A small network was shown many inputs. Here are its activations along a few directions, one row for each input.
In each table, some parts of the input vary, and every possible input appears once, in random order.
Descriptions start from the smaller parts, as in this example, which fits no table here: one of 3 separate values, together with either a single point or one of 11 places along a line or (one of 4 places along a line, together with one of 5 places around a ring).
Shared parts are said once, and a part with two or three values counts as separate values.
(in the rows, 128 means zero)

Other details of the inputs vary at random and push rows far along two fixed directions, the same in every table; ignore that.

Table:
r1: [130 130 116 126 126 132 151 115 112 130 129 115 106]
r2: [136 117 116 123 119 126 140 133 109 124 139 107 110]
r3: [135 110 116 121 123 123 138 126 109 124 137 109 109]
r4: [125 137 152 136 137 119 116 136 145 149 111 148 146]
r5: [127 124 155 130 134 110 115 144 145 139 112 138 156]
r6: [129 116 114 127 123 132 142 127 107 131 132 112 108]
r7: [128 120 154 133 133 105 117 143 147 135 118 135 155]
r8: [125 130 153 130 135 115 115 139 142 144 111 142 149]
r9: [132 127 113 125 126 138 138 120 107 138 130 123 101]
r10: [121 126 147 133 131 124 114 145 148 131 116 138 161]
r11: [124 120 124 137 127 130 140 119 109 123 133 111 100]
r12: [140 121 114 129 122 127 136 118 113 129 137 117 102]
r13: [136 132 143 128 129 112 116 135 141 139 116 137 141]
r14: [127 122 147 132 128 122 115 144 145 123 130 134 154]
r15: [135 122 149 128 128 110 114 135 140 134 118 134 143]
r16: [137 118 112 122 121 122 137 123 111 126 135 112 106]
r17: [131 122 151 125 133 108 115 136 140 135 118 136 146]
r18: [144 136 115 122 122 122 148 114 112 119 133 124 103]
r19: [126 116 113 131 124 131 146 127 109 132 134 113 109]
r20: [100 131 115 126 129 167 103 134 155  95 138 145 170]
r21: [136 120 115 125 127 126 137 118 111 130 138 117 103]
r22: [127 134 114 128 124 138 153 117 111 135 125 117 106]
r23: [130 141 115 130 120 130 145 113 108 129 129 118 104]
r24: [128 134 132 134 127 136 110 125 146 125 128 143 143]
r25: [131 137 109 130 125 142 141 120 109 143 127 124  99]
r26: [135 134 140 132 125 129 111 128 142 133 120 141 141]
r27: [128 148 157 133 131 105 117 132 147 137 109 144 153]
r28: [130 135 151 133 139 115 126 128 144 133 113 137 138]
r29: [139 125 115 125 124 133 136 117 109 134 134 119 103]
r30: [135 113 118 127 120 131 141 132 108 125 137 107 111]
r31: [128 114 113 134 123 132 147 129 110 130 134 110 111]
r32: [128 126 154 126 137 110 114 138 142 140 114 140 150]
r33: [129 119 109 128 123 130 145 132 110 131 131 108 111]
r34: [136 138 143 133 127 119 115 133 142 142 114 139 140]
r35: [121 131 152 133 134 112 117 148 147 144 108 139 157]
r36: [127 120 114 128 128 131 142 122 109 134 135 117 104]
r37: [126 141 155 135 142 117 126 130 147 138 108 142 143]
r38: [135 122 155 130 126 113 116 146 140 132 121 131 149]
r39: [133 129 112 130 127 136 140 117 111 139 134 122 101]
r40: [140 137 114 119 127 120 150 113 111 121 133 125 103]
r41: [138 127 119 130 127 130 145 114 116 123 131 115 101]
r42: [ 92 129  88 110 122 209  93 126 155  42 184 141 173]
r43: [137 134 116 125 119 119 141 113 110 121 134 114 105]
r44: [117 124 139 133 129 134 113 143 150 114 132 138 163]
r45: [138 128 147 129 127 115 114 132 139 138 117 138 139]
r46: [130 117 115 124 129 125 141 121 110 130 138 115 105]
r47: [125 131 149 125 137 108 117 140 144 141 114 139 150]
r48: [128 133 152 131 139 113 115 135 145 145 115 145 147]
r49: [125 140 149 131 136 118 116 138 144 150 108 146 147]
r50: [128 137 148 126 138 112 115 138 144 146 112 144 147]
r51: [122 134 151 129 136 113 117 142 144 145 110 142 151]
r52: [126 122 109 132 121 135 146 132 109 134 129 110 110]
r53: [125 128 152 129 135 107 117 147 147 140 112 137 157]
r54: [120 136 129 127 126 141 117 121 151 104 130 139 153]
r55: [125 117 110 136 121 136 148 131 109 134 131 112 111]
r56: [129 143 149 132 136 118 115 136 145 151 109 146 147]
r57: [136 129 113 126 126 138 138 118 109 138 131 123 101]
r58: [124 125 161 143 133 110 115 133 144 129 115 133 141]
r59: [136 125 114 129 125 131 138 117 112 135 136 119 102]
r60: [134 128 149 126 133 113 114 133 140 139 117 140 142]
r61: [130 155 152 130 136 113 130 130 146 141 105 156 146]
r62: [131 133 111 134 125 143 141 119 110 144 130 126  99]
r63: [118 135 164 147 135 116 116 139 146 139 106 139 146]
r64: [128 124 149 128 132 105 117 144 144 135 116 132 153]
r65: [137 141 112 119 130 123 153 114 110 125 131 127 103]
r66: [134 123 114 120 129 131 137 119 108 134 133 119 103]
r67: [ 76 130  71 109 123 231  89 119 163  19 200 147 183]
r68: [133 138 145 130 132 116 116 134 142 144 115 141 142]
r69: [128 136 116 130 132 138 150 115 112 133 125 119 100]
r70: [ 89 147  81 110 121 196  91 101 159  36 177 151 167]
r71: [137 114 115 127 122 123 137 121 113 125 138 112 105]
r72: [132 132 145 125 134 110 116 135 141 140 117 139 143]
r73: [134 127 117 125 124 128 149 114 113 126 131 113 107]
r74: [133 133 112 130 123 144 139 120 108 142 127 126  98]
r75: [ 94 133  92 112 123 198  97 130 155  52 176 139 172]
r76: [129 113 114 127 126 126 144 126 110 129 137 111 110]
r77: [131 117 126 139 121 128 137 120 111 118 136 109  99]
r78: [133 118 113 118 126 121 139 123 110 127 137 112 107]
r79: [133 117 113 127 121 128 143 134 109 126 136 106 111]
r80: [133 114 116 124 126 121 139 121 111 126 140 113 106]
Each input here is: one of 4 places along a line, together with either one of 5 separate values or (one of 3 separate values, together with one of 5 places along a line).
Question: Changing only the place on the line of 4 turns r36 into r80. The same change can be made to r74. Which row results?
Answer: r29
Question: Changing only the place on the line of 4 turns r31 into r44. The same change can be made to r76. Which row results?
Answer: r7
Question: Which other rows does r70 become when the choice among 5 separate values takes its other values? List them by row number.
Answer: r18, r41, r54, r77
Question: Which other rows does r66 become when the place on the line of 4 takes its other values? List them by row number.
Answer: r9, r45, r60

Table:
r81: [168  80 115 123 120  87 175 146  65 183 125  76  66]
r82: [147 155 198 138 143  67 119 156 153 216  64 162 154]
r83: [100 102  86 123 119 167 134 130 114  90 164 102 118]
r84: [169 114 223 140 132  22 104 167 163 182  72 134 171]
r85: [ 92 161 117 121 142 170  88 122 172 104 124 177 181]
r86: [113  94  81 110 123 164 131 130 113 102 170 108 123]
r87: [103 150  79 127 123 211  84  94 150  82 167 163 135]
r88: [152 103 124 138 110 105 175 139  75 146 139  69  72]
r89: [165 101 120 128 108  89 172 131  74 140 140  70  67]
r90: [159 133 114 116 122  99 174  90  73 152 126 106  47]
r91: [135 165 189 135 147  89 105 134 178 148  87 176 174]
r92: [106 147  71 122 128 191 142  96 123  85 154 130 103]
r93: [140 158 199 155 142  74 125 148 152 205  57 158 158]
r94: [109 156 110 127 135 170 129 103 146  97 139 149 139]
r95: [ 97 165 124 122 138 169  98 109 178  77 135 181 179]
r96: [163 131 108 120 133  92 167  88  77 151 129 104  44]
r97: [157 101 124 137 107  98 175 137  72 139 137  75  76]
r98: [ 79 157  79 121 131 207 111  97 155  68 154 155 153]
r99: [105 111 129 139 125 141 121 145 136 107 137 116 151]
r100: [128  94 104 126 118 173 113 125 108 104 162 105 105]
r101: [133 112 211 148 141  64 104 187 166 184  78 150 190]
r102: [136  98 107 137 116 130 166 135  81 123 145  76  84]
r103: [114 122 142 114 125 131  80 136 178  74 143 151 198]
r104: [101 161 118 107 145 161  83 128 170 115 127 180 181]
Question: Changing only one part turns r99 into r98. The same change can be made to r84. Which row results?
Answer: r96
Question: What do these inputs look like to the network?
Answer: one of 2 separate values, together with either a single point or one of 11 places along a line
Question: Which other rows does r97 become when the choice among 2 separate values takes its other values? List them by row number.
Answer: r95

Table:
r105: [170 139 174 138 134  37 173 134 102 211  73 128 103]
r106: [ 86 150  58 103 138 186 106  74 155  38 173 155 134]
r107: [198 138 181 156 115  92 106 131 131 186  96 134 104]
r108: [146 122  76 112 123 120 189  84  68 128 139 101  42]
r109: [101 139  74 152 103 182 173 105 115  63 149  88 107]
r110: [149 140  77 125 116 109 176  66  62 134 145  80  19]
r111: [149  95 156 146 125  90 108 168 121 235  86 120 128]
r112: [107 137 172 115 140 115  50 128 183  89 130 162 199]
r113: [ 97  94  97 131 133 183 118 130 126  73 188 115 142]
r114: [130 114 166 111 142 103  84 145 173 111 115 153 191]
r115: [137 142 176 147 146  93 153 154 116 226  65 138 109]
r116: [160 128  73 113 117 108 201 107  51 154 135  92  42]
r117: [ 81 162 137 124 149 177  75 139 179 154  90 192 201]
r118: [178 169 196 158 125  96 131 110 126 195  89 169  90]
r119: [101 138  89 140 126 184 168 103 116  79 152  97 107]
r120: [ 93 119 176 159 110 136  84 179 181  72 122 142 218]
r121: [150  95 170 155 131  76 120 178 119 222  94 122 122]
r122: [ 91 112 184 149 126 141  90 163 183  87 136 142 224]
r123: [149 144  70 107 112 123 189 115  53 142 144  90  55]
r124: [101 124  63  80 117 200  97 130 147  47 198 124 164]
r125: [156 110 170 114 130  77 123 161 147 157 112 132 164]
r126: [137  95  81  98 122 143 141 113 104  93 168 102 104]
r127: [ 95 159 176 144 165 140 119 154 179 125 103 171 171]
r128: [109 107  78  96 127 163  97 102 134  50 172 125 129]
Question: Changing only one part turns r113 into r127. The same change can be made to r125. Which row results?
Answer: r116
Question: What do these inputs look like to the network?
Answer: one of 2 separate values, together with either a single point or one of 5 places along a line or one of 6 places along a line
Question: Which other rows does r105 become when the choice among 2 separate values takes its other values? List them by row number.
Answer: r126

Table:
r129: [139 119 199 145 136  87 106 180 159 186  89 149 174]
r130: [106 117 160 132 140 123 105 160 168 126 114 140 188]
r131: [152  99 110 120 116  98 156 123  76 128 157  86  71]
r132: [147 106  98 137 110 137 165 131  78 160 136  90  72]
r133: [116 156 156 142 139 130  95 131 165 140 107 170 159]
r134: [106  87  37 106 120 200 139 108  86  71 188  87  87]
r135: [158 152  95 107 124 119 164  89  82 158 120 115  52]
r136: [145 104  70 107 109 146 141  94  90  72 187  88  79]
r137: [166 101 146 143 119  89 185 153  70 193 108  80  64]
r138: [139 131 171 128 126  97 103 132 170  98 120 137 178]
r139: [155 155  95 113 129 116 175  91  81 151 122 114  56]
r140: [156 158 219 156 150  47 135 141 160 208  51 173 152]
r141: [ 87 141 113 134 133 191  90 137 172  80 147 152 196]
r142: [175 103 154 133 117  57 180 135  70 167 118  73  65]
r143: [ 63 152  96 123 134 211  86 117 172  55 158 169 190]
r144: [117 140  54 124 122 183 160  89  89  91 163 112  67]
r145: [112 119 161 127 129 109 103 157 168 117 115 143 187]
r146: [ 82 115  90 109 126 182  72 131 173  46 169 154 198]
r147: [155 157 219 151 149  46 118 138 161 221  55 168 143]
r148: [ 85 147 117 123 132 191  82 123 170  91 136 162 182]
Question: Changing only one part turns r140 into r147. The same change can be made to r138. Which row results?
Answer: r136
Question: What do these inputs look like to the network?
Answer: one of 2 separate values, together with one of 10 places along a line
